Each row below holds a small network's activations on one input, seen along a few directions.
In each table, some parts of the input vary, and every possible input appears once, in random order.
A made-up example of a description, with smaller parts first: one of 4 places along a line, together with either a single point or one of 11 places along a line or (one of 3 separate values, together with one of 8 places around a ring).
Shared parts are said once, and a part with two or three values counts as separate values.

Other details of the inputs vary at random and push rows far along two fixed directions, the same in every table; ignore that.
To show where, the next rows are all for the same input, with only those details redrawn:
[-16  49 -17   7  10   0 -19  28 -12   4 -29]
[-20   4 -38   5 -12  -8  -1 -15  16 -10  47]
[ 89 -57 -30  -4 -47 -45  -5  59 -39  14  43]
[ 93 -11  -9  -1 -25 -37 -23 104 -68  29 -35]

Rows:
row 1: [-10 -19   4  -7   5 -14  13 -53  22  -1  24]
row 2: [-18 -21   3  -6  13   4  -1 -33  27  10  44]
row 3: [-33   5  27   6  22  20 -13  30 -12  -5 -42]
row 4: [-14  30  30  -8  13  14  -8  -2 -26  13 -40]
row 5: [-13  22   3 -18  20   5 -22   7 -12  -6 -51]
row 6: [ -5  18  15   6  38   7   8  13   5   6 -52]
row 7: [ -3  -1  -5  29 -27 -10   8 -44  30 -21  29]
row 8: [ -7  40  31 -10   5  19  18   8  -8  18 -41]
row 9: [-34 -41  16  12   5   8  14 -25  16  -8  36]
row 10: [  3  25  -2  -3  31  23 -14  14   9   9 -48]
row 11: [-27 -32 -15 -13   9   0   7 -17  27 -23  32]
row 12: [109 -19  17 -20 -29   1   9  90 -64  23 -51]
row 13: [-22   7  34  17  24  10   7  14  -3  11 -53]
row 14: [-18   5 -14  15  -3 -14   5 -25   8   8  56]
row 15: [ 99 -56  -8  10 -42 -56  12  45 -36  36  41]
row 16: [ -6  45  28  29  -6 -11 -14   1  -4   1 -45]
row 17: [-14  39  34 -12   9  25   7  13 -20  14 -30]
row 18: [-30   2  14   3  17  21 -10  30  -5 -10 -53]
row 19: [-13  44  31  27  -3  -5 -25   7 -16  -3 -34]
row 20: [-21  -1   0  16 -29  -9 -14 -28  14 -29  44]
row 21: [-21  -7   3 -25 -19  20  18 -22  10 -12  49]
row 22: [ -1 -20 -12  -2  10   8  14 -39  43   7  29]
row 23: [  1  31   5  -8  10  26  -2  -2 -13  -4 -54]
row 24: [ -5  24  21  -1  32   6  -8   7   8  29 -44]
row 25: [ -2   7 -28  21  -5 -10  19 -31  24   3  41]
row 26: [  4  26  12  -2  27   4  -3  -9  -3   7 -57]
row 27: [ 94 -80   7 -29 -52 -29  -1  41 -54  12  34]
row 28: [-21 -40  -8  12   1  19  19 -25  29 -24  22]
row 29: [-14  17  27   4  38  -3   5  13   1  13 -47]
row 30: [-22   6 -24   7  -7  -9  -3 -15   9  -4  57]
row 31: [ -1 -15  -6  -7 -13  10  25 -54  20  -6  23]
row 32: [-20  -4 -15  14 -34  -7 -11 -28  22 -34  35]
row 33: [-14   7  23  19  24  19   9  14   2   4 -58]
row 34: [ -5  -2 -16  25 -28  -2  -1 -38  27 -33  33]
row 35: [-16  24  14 -13  29  15 -27  23  -3  13 -33]
row 36: [-17 -21   6  -9   8  -8   1 -47  10  -4  36]
row 37: [ -7  30  28  -6   9   8   3  -8 -13  16 -51]
row 38: [104 -55 -31   9 -41 -39   6  49 -34  15  40]
row 39: [-12 -28 -17  -1  16   6  18 -27  32 -22  29]
row 40: [-21  16  30   2  41   3  -7  19 -10  10 -36]
row 41: [-19 -19 -15 -23 -19  11   6 -38  12 -20  29]
row 42: [-18 -10 -11 -27 -24  22  21 -22  17 -18  39]
row 43: [-16  49 -17   7  10   0 -19  28 -12   4 -29]
row 44: [  0  -6  -2 -11 -16  22  40 -36  25  -4  31]
row 45: [-20 -20  -4 -18   3  -4  -7 -38  10 -15  36]
row 46: [112 -85 -10 -18 -32 -36   4  30 -36   5  19]
row 47: [-25  16  20  -8  36   8 -14  29 -10  -2 -35]
row 48: [-13  22   0 -15  24  16 -25  23   4   8 -44]
- The inputs of row 27 and row 23 match in every part but one. If row 35 is changed in the same way as row 27 into row 23, which row does it become? => row 10
- The inputs of row 33 and row 28 match in every part but one. If row 25 is changed in the same way as row 33 into row 28, which row does it become? => row 38
- Describe the family of inputs behind these rows. => one of 6 places around a ring, together with either one of 2 separate values or one of 6 places along a line
- Change only the place on the line of 6 in row 41. List by row number the other rows that result. => row 5, row 11, row 18, row 42, row 48
- Change only the choice among 2 separate values in row 19. List by row number the other rows that result. => row 14
- Change only the place on the ring of 6 in row 5. List by row number the other rows that result. => row 1, row 26, row 36, row 45, row 46
- Which other rows agree with row 29 in the place on the ring of 6? List them by row number. => row 1, row 8, row 13, row 15, row 16, row 24, row 37

Rows:
row 49: [ 26 -28  -8   6 -19 -19  -5  18 -18  -9  23]
row 50: [-18  33  12  -1   3  12 -10   6 -10  -3 -16]
row 51: [-29 -32  11 -14  10   3   6 -56  27 -14  30]
row 52: [ 35 -26  -1  -9  -7 -16  11  13  -9  13  24]
row 53: [ 30 -29  -8 -14 -11  -7   4  15 -14  13  25]
row 54: [ -5  18  -5  -8  -1   9  -3   3  -4  -5 -22]
row 55: [  3  23   5   1  -5  13  -9   1  -4  -8 -19]
row 56: [-20  27   4 -11   5  12 -10   9  -3   2 -17]
row 57: [ -1  12  13   4  -8  -6   1   6 -10   7  -7]
row 58: [-36  51  16  10  25  14  -4  -7  -1  13 -37]
row 59: [-13 -11  22   0  12  23  12  13   2  -4 -26]
row 60: [ -63   -7  -24    8  -16   13   25 -102   71  -33   80]
row 61: [  7 -10 -10  -3  -5 -11 -11  25 -11  -3  -3]
row 62: [ 37 -30 -16 -11 -13  -7  11   8 -13   4  14]
row 63: [ 29 -35 -17  -4  -7 -12  -6  21  -5   5  21]
row 64: [ 14   7   4   8  -2  -1   3  -3   0   8 -17]
row 65: [-15  23   5  18  19   0 -11   3   2   7 -25]
row 66: [25 -3 -4 -4  2 -7 13  7 -5  5 -9]
row 67: [-42  49  10  20  22   5 -13   1   1  -5 -43]
row 68: [ 35 -32  -8   2  -5 -20  -2  19   3   7  20]
- Describe the family of inputs behind these rows. => either one of 2 separate values or (one of 3 separate values, together with one of 6 places around a ring)
